Each row below holds a small network's activations on one input, seen along a few directions.
In each table, some parts of the input vary, and every possible input appears once, in random order.
Descriptions start from the smaller parts, as in this example, which fits no table here: one of 4 places along a line, together with either a single point or one of 9 places along a line or (one of 3 separate values, together with one of 8 places around a ring).
Shared parts are said once, and a part with two or three values counts as separate values.

Other details of the inputs vary at random and push rows far along three fixed directions, the same in every table; ignore that.

Rows:
r1: |  40 |  48 |  18 |  -9 |  56 |  32 |   7 |  -5 | -19 |  12 | -52 | -24 |
r2: | -23 | -21 | -10 |  -4 | -25 |  11 | -36 |   3 |  38 |  29 |  -9 |  47 |
r3: |  13 |   9 | -54 |  48 |   5 | -53 |  35 |  20 |  20 | -45 | -15 |  27 |
r4: |  14 |  61 | -47 | -44 |   8 |  18 | -35 |  13 |  61 | -22 | -59 |  42 |
r5: |  21 |   4 |  39 | -47 |   0 |  97 | -41 | -19 |  10 |  22 |  -8 |  16 |
r6: |   8 | -35 |  23 |   1 |  -9 | -17 |   0 |  -8 |  -2 |   4 |  38 | -36 |
r7: | -36 | -30 | -13 |  -4 | -21 |  20 | -44 |  10 |  23 |  29 |  11 |  38 |
r8: | -11 | -25 |  -3 |  10 | -24 | -60 |  18 |  -2 |  10 |  -1 |  38 | -16 |
r9: |  29 |  13 |  57 | -24 |  35 |  59 |  12 | -42 | -35 |  26 |  35 | -66 |
r10: | -33 | -28 |  -5 |  26 | -23 | -43 |  11 |  11 | -21 |  -8 |  22 |  -8 |
r11: | -31 | -45 |   2 |  31 | -11 | -51 |  14 |  13 | -14 |  16 |  32 |  -9 |
r12: | -13 | -17 | -14 | -21 | -43 |  10 | -28 |   5 |  36 |   6 |  -2 |  45 |
r13: |  -9 | -12 |  13 |  -8 | -19 |   4 |  15 | -21 | -16 |  15 |  28 | -13 |
r14: |  15 |  25 |  -1 |   6 |  21 |  -7 |   2 |  -2 | -22 | -25 | -40 | -15 |
r15: | -28 | -10 |  -7 |  -7 | -34 |  20 | -37 |  -9 |  23 |   7 |  -3 |  48 |
r16: | -17 | -17 |  -7 | -29 | -25 |  17 | -39 |  16 |  46 |   5 |  17 |  31 |
r17: |  21 |  25 | -25 |  34 |  32 |  -2 |  41 |  20 |  -2 | -32 |  -8 |   3 |
r18: |   9 |  46 | -28 | -15 |  30 | -30 |  17 |  17 |   4 | -30 | -21 | -19 |
r19: |   8 |   8 | -37 |  24 |  22 | -68 |  -8 |  17 |  -9 | -26 | -36 |   6 |
r20: | -28 | -38 |  -1 |  31 | -15 | -52 |  13 | -14 | -17 |  22 |  35 |  -6 |
r21: | -11 |  -9 |  35 |  12 | -15 |   8 |  26 | -19 | -23 |  22 |  18 | -23 |
r22: |  25 |  34 |  12 |   8 |  23 | -10 |   8 |   4 | -30 | -19 | -33 | -14 |
r23: |  13 |  34 |  -5 | -17 |  20 |  -7 |  25 |  16 | -12 | -18 | -23 | -10 |
r24: |  36 |  -8 |  32 |  19 |  26 |  83 |  19 | -25 | -11 |  12 |  20 | -25 |
r25: |  26 |  24 |  -5 | -11 |  21 |  -7 |   5 |  -2 | -21 | -25 | -26 | -16 |
r26: | -20 | -23 |  38 |  15 | -11 |   1 |  27 |  -5 | -35 |  18 |  33 | -30 |
r27: | -19 | -14 |  -8 | -25 | -26 |  25 | -26 |   8 |  14 |   4 |  10 |  26 |
Each input here is: one of 3 separate values, together with either a single point or (one of 2 separate values, together with one of 4 places along a line).
Q: Changing only the choice among 3 separate values turns r23 into r12. The same change can be made to r18. Which row results?
A: r4
Q: Which other rows agree with r6 in the choice among 3 separate values? List them by row number.
A: r1, r5, r9, r14, r19, r22, r24, r25
Q: Change only the choice among 2 separate values in r8. List by row number the other rows that result.
A: r4
Q: Change only the choice among 2 separate values in r2. List by row number the other rows that result.
A: r20
